These are the activations of a small neural network, seen along a few directions. Each row is one input.
In each table, some parts of the input vary, and every possible input appears once, in random order.
Descriptions start from the smaller parts, as in this example, which fits no table here: values(2) and (point or ring(9) or (ring(5) and line(6))).
Shared parts are said once, and a part with two or three values counts as separate values.

A family of inputs:
x1: [-46 -12  -7 -56  17 -43 -16  28   5  43  54]
x2: [-35   1  -2 -56  15 -32 -11  26   7  38  55]
x3: [  3   1 -17 -46   1 -10   2   3  -2 -24  21]
x4: [ 41  12   8  35  13   4  -3  -1 -22 -21  -5]
x5: [ 40  14 -11  -5   9   1   9  -9 -28 -38  -7]
x6: [ 44  14   0  47  19  -5 -31   1 -21  17 -19]
x7: [-50 -21   8  71 -57  55  11 -82  54   0 -83]
x8: [ 44  13   8  46  20  -2 -31   9 -22  16 -20]
x9: [ 41  14   1  45  21 -10 -39  -2 -26  11 -21]
x10: [-29 -14  -3  72 -50  17 -15 -60  35  17 -61]
x11: [ 29  18 -17 -31  19  -7  18   4 -32 -50   9]
x12: [-33  -1   5 -56  16 -28 -10  37   6  39  54]
x13: [ 41  11  -2  -2   8  10  16   3 -26 -36  -4]
x14: [-32  -1   8 -50  13 -19  -1  50   5  45  54]
x15: [-45 -14   3 -51  15 -30  -5  52   5  51  54]
x16: [ 31  15  -5 -25  16   9  35  30 -29 -44  11]
x17: [-52 -20   8  70 -57  50   3 -86  50  -3 -85]
x18: [ 41  10  10  38  10  12   7  13 -21 -14  -6]
x19: [  6   2 -17 -44   0  -5  10   6   1 -20  24]
x20: [ -7   0  -1 -47  19 -31  -9   9  -2   0  34]
x21: [ 43  14 -10  -3   9   7  16  -5 -24 -36  -5]
x22: [ -4  -3   2 -46  19 -26  -2  15   3   1  35]
x23: [-24 -16  10  79 -51  35   2 -33  37  23 -61]
x24: [ 38  14   3  32  15  -5 -11 -12 -25 -27  -7]
x25: [  5  -2  -6 -40  -2   6  19  28   1 -16  25]
x26: [ 41  14   1  35  14   0  -4 -10 -20 -22  -5]
x27: [-35   0  -2 -58  16 -36 -18  24   2  34  51]
x28: [ 31  16  -8 -29  19   2  26  17 -29 -48  11]
x29: [-26 -14  -1  74 -49  23  -7 -56  39  19 -61]
x30: [-47 -11  -8 -58  17 -47 -22  24   1  40  52]
x31: [  4  -2  -9 -43   0  -2  10  15   2 -21  25]
x32: [-45 -12  -2 -55  17 -38 -13  36   3  46  55]
x33: [-50 -26  17  76 -60  68  21 -60  54   6 -85]
x34: [-25 -17   4  76 -50  27  -5 -47  38  20 -61]
x35: [ 32  18 -14 -30  19  -1  25   9 -30 -50  10]
x36: [ 42  10   0   2   5  19  27  16 -25 -30  -5]
x37: [ -4  -5  11 -40  16 -14   8  36   2   9  37]
x38: [-49 -25  15  73 -58  59  13 -72  53   0 -84]
x39: [ 44  12  11  49  18   6 -23  22 -22  23 -22]
x40: [ -5  -5   8 -45  18 -22   0  23   3   1  37]
- The inputs of x5 and x36 match in every part but one. If x30 is changed in the same way as x5 into x36, which row does it become? => x15
- The inputs of x4 and x18 match in every part but one. If x8 is changed in the same way as x4 into x18, which row does it become? => x39
- Describe the family of inputs behind these rows. => line(4) and (values(2) or line(8))
- Which other rows does x20 become when the line(4) part takes its other values? List them by row number. => x22, x37, x40
- Which other rows does x17 become when the values(2) part takes its other values? List them by row number. => x10

A family of inputs:
x41: [-28  -9   4  55 -48  41  13 -52  34  -5 -61]
x42: [ 19   7   5  24  12  -4 -16  14 -15  14  -2]
x43: [-16  -4  -3 -37  -3  -1  20  19   6  -7  21]
x44: [ 25  10  -1  -7  14  -5   6   4 -21 -22   7]
x45: [ 12   4  -1 -25   8   2  17  20  -8 -18  19]
x46: [-28  -9   6   1  -5  -4 -11   6  12  33   6]
x47: [-22  -8   0 -15  -6  -9  -4   1  10  15   6]
x48: [ 20   8   2  21  15  -6 -10  12 -13  11  -3]
x49: [ -1  -8   5  65 -36  39   8 -48  20 -17 -62]
x50: [  9   5  -2 -26  11  -1   8   7  -7 -18  13]
x51: [  8   3   2   8   4  -8 -13   2  -1   8   3]
x52: [-23  -8   1  -6  -7  -8  -7   0  13  22   6]
x53: [-6 -4 -1 -9  0 -8 -7 -1  3  8  5]
x54: [ -6  -1  -2 -21   5  -7   5  -1  -1 -11  13]
x55: [-12  -9   5  58 -40  41  11 -52  28 -11 -61]
x56: [ 14  -6   4  70 -26  39   7 -42   9 -24 -65]
x57: [  8   5   1 -14  10  -6   4   1  -9 -18  11]
x58: [ 26  10  -4 -19  15   1  10  10 -20 -22   8]
x59: [  2   1   6  15   6  -4 -16   9  -2  20   3]
x60: [ 25   9  -4   6  11  -8  -7   6 -17  -5  -2]
x61: [ -6  -1  -8 -14   1  -8  -3  -2   0   0  10]
x62: [-21  -5  -3 -26  -1  -8   7   0   6  -5  15]
x63: [-20  -3  -5 -38   0  -3  11   7   6  -7  16]
x64: [ 9  3  0 -2  5 -9 -9  3 -5  0  3]
x65: [ 29   9  -3 -18  12   4  18  24 -21 -22  15]
x66: [  4   3   6  14   8  -7 -12   7  -2  17   2]
x67: [ -1   0  -3 -31   3   0  18  18  -1 -12  20]
x68: [-9 -4  6  6  3 -6 -9  4  6 25  4]
x69: [-22  -5  -7 -19  -4  -9  -1  -1   8   6  12]
x70: [-26  -8   7   0  -3  -6  -6   5  13  31   5]
x71: [ 25  11  -7   1  11  -6  -3   4 -21 -12   4]
x72: [ -6  -4   1   1  -1  -8 -10  -1   7  16   5]
x73: [ -4   0  -5 -32   6  -2   9   6  -1 -12  14]
x74: [ 24   8  -2  15  10  -7 -10   6 -13   2  -2]
x75: [-12  -5   5   9   2  -4 -13   6   5  28   5]
x76: [ 8  6 -5 -7  6 -8 -5  0 -8 -7  8]
- Describe the family of inputs behind these rows. => line(4) and (point or line(8))
- The inputs of x54 and x57 match in every part but the line(4) part. If x72 is changed in the same way as x54 into x57, which row does it become? => x51
- Which other rows agree with x69 in the line(4) part? List them by row number. => x41, x43, x46, x47, x52, x62, x63, x70
- Which other rows agree with x44 in the line(4) part? List them by row number. => x42, x48, x56, x58, x60, x65, x71, x74

A family of inputs:
x77: [ 71  23   6  65  28  -1 -32 -21 -40 -12 -20]
x78: [-13  -2  -7 -41   9 -45 -14  -2   0  -9  37]
x79: [ 11   6 -11 -31  -2  12  32  27 -18 -43  31]
x80: [ 46  -6   4 -14   7  15  30  12 -10 -37   0]
x81: [-62 -27   6  47 -52  46  23 -77  44 -16 -70]
x82: [ 52  18  -7  33  18  -1  -6  14 -31 -24 -35]
x83: [-30  -8 -12 -54   9 -10 -21  15   1  26  24]
x84: [-41 -16  31  15  10 -15 -30  30  26  67  23]
x85: [  1  22   1 -66  26  -7  29  18 -17 -23  37]
x86: [ -2   0   1  58 -49  35  -2 -34  37  13 -51]
x87: [-34  -9 -13 -10  -4 -28 -10  17   8  57  23]
- Describe the family of inputs behind these rows. => values(2) or line(9)
- Start at x84 and move only the line(9) part, one step at a time. The first step leads to x87. Which rows follow, in order? => x83, x78, x85, x79, x80, x82, x77

A family of inputs:
x88: [ 16  16   0   3  27 -27 -30  -3 -14  14  17]
x89: [-42  -6   8 -58  13  -6  18  24   7   3  40]
x90: [ 26   3 -29 -40   8 -34 -15  48 -18  17  30]
x91: [-37 -18  -1  43 -51  25 -15 -65  48  14 -49]
x92: [ 25  10  12   5  20  -6  -7  38 -12  13  25]
x93: [ 15   1   7  -3  12  -2  -5  42 -12  24  26]
x94: [ 62  23 -18 -48  25  -2  21 -13 -39 -95   6]
x95: [ 12   1  35  22  37 -24 -14   3 -18  -2  24]
x96: [ 61  18   5 -36  30  20  41   4 -35 -94  12]
x97: [-18 -20   7  54 -57  56  42 -51  47 -31 -66]
x98: [ 15   6 -16 -12   7 -22 -21  27 -11  28  23]
x99: [ 13   5  10  13  34 -45 -36 -18 -18   0  19]
x100: [-44  -2 -13 -71   6 -28  -1   8   5   3  38]
x101: [-60 -20  15 -53  12  -8  15  13  19   6  43]
x102: [ -9 -14   3  60 -18   3 -40 -38  18  34 -44]
x103: [-13   2 -20 -65   4 -24  11  16  -6   6  35]
x104: [  9   8  -4 -42  11  -5  19  48 -13   5  34]
x105: [ 12   2  16  72  -1  29  -1 -10  -7  14 -57]
x106: [ 26  12 -13  -2  16 -27 -26  21 -11  16  22]
x107: [  4   5   5  66 -32  50  28 -27   0 -26 -63]
x108: [ 16  14  23   9  30  -7 -10  15 -15  12  19]
x109: [ 13   2 -12  64  -6  12 -22 -29 -12  17 -55]
x110: [-17 -19 -15  48 -67  42  21 -69  45 -33 -67]
x111: [-11  -3   1 -53  10  -3  28  32  -5   3  40]
x112: [  8  10 -31 -53   6 -27   1  32 -14   8  29]
x113: [-64 -15  -4 -65   4 -28  -3  -2  18   8  38]
x114: [-38 -18  25  50 -41  43   8 -43  50  12 -48]
x115: [-10 -10  30  67 -10  21 -19 -17  22  32 -45]
x116: [  6   5 -22  58 -41  36  10 -47  -4 -24 -63]
x117: [ 26   1  -2 -31  11 -12   2  63 -17  15  35]
- Describe the family of inputs behind these rows. => values(2) and (point or ring(5) or line(9))
- The inputs of x88 and x108 match in every part but the values(2) part. If x91 is changed in the same way as x88 into x108, which row does it become? => x114
- Which other rows does x112 become when the values(2) part takes its other values? List them by row number. => x104

A family of inputs:
x118: [-13  -5  -3  -6 -19  16  16  -2  15  -4  -3]
x119: [ -3   7  -9 -75  40 -46 -14  41 -18  12  69]
x120: [-24  -6  -6  -3 -12   0   0 -23  11   4 -12]
x121: [ 12   3  -6  -7  -1  -1   8  -9  -4 -28  -5]
x122: [ -3  -1   4  -3  -7  21  25  -5   4 -24  -5]
x123: [-27 -11   6  17 -13   8  -5   0  15  24 -10]
x124: [-23 -11  14  24 -12   6 -11  -1  23  38  -9]
x125: [ 23   8  -4   0   6   1  -4  -7 -13 -21  -7]
x126: [ -3   0  -1  -6  -6   9  15 -22   0 -30  -6]
x127: [ 27  11   6  32   9   4  -7  13 -16   9  -9]
x128: [-23  -8   1  -1 -14  13  12  -4  13  11 -10]
x129: [ 12   1   1  -3  -2  11  19   7  -1 -21  -5]
x130: [-12  -3 -10  -9 -17   3   4 -21  13 -12  -5]
x131: [ 22   4   3   4   5  14   9   9 -10 -14  -6]
x132: [ 30   7  -4  16   9  -7  -9  -4 -17  -9  -4]
x133: [ -3   4  -1 -71  35 -36   0  59 -15  16  65]
x134: [ 28   3   3  20   7   6   3  12 -14  -1  -5]
x135: [-22  -9   8  25 -10  -8 -23 -20  21  31 -11]
x136: [-25  -9  -2  16 -11  -4 -15 -19  13  16 -12]
x137: [ 28  15  -1  31  13  -9 -22  -5 -19   3 -10]
- The inputs of x126 and x122 match in every part but one. If x130 is changed in the same way as x126 into x122, which row does it become? => x118
- Describe the family of inputs behind these rows. => values(2) and (point or line(9))
- Which other rows does x135 become when the values(2) part takes its other values? List them by row number. => x124
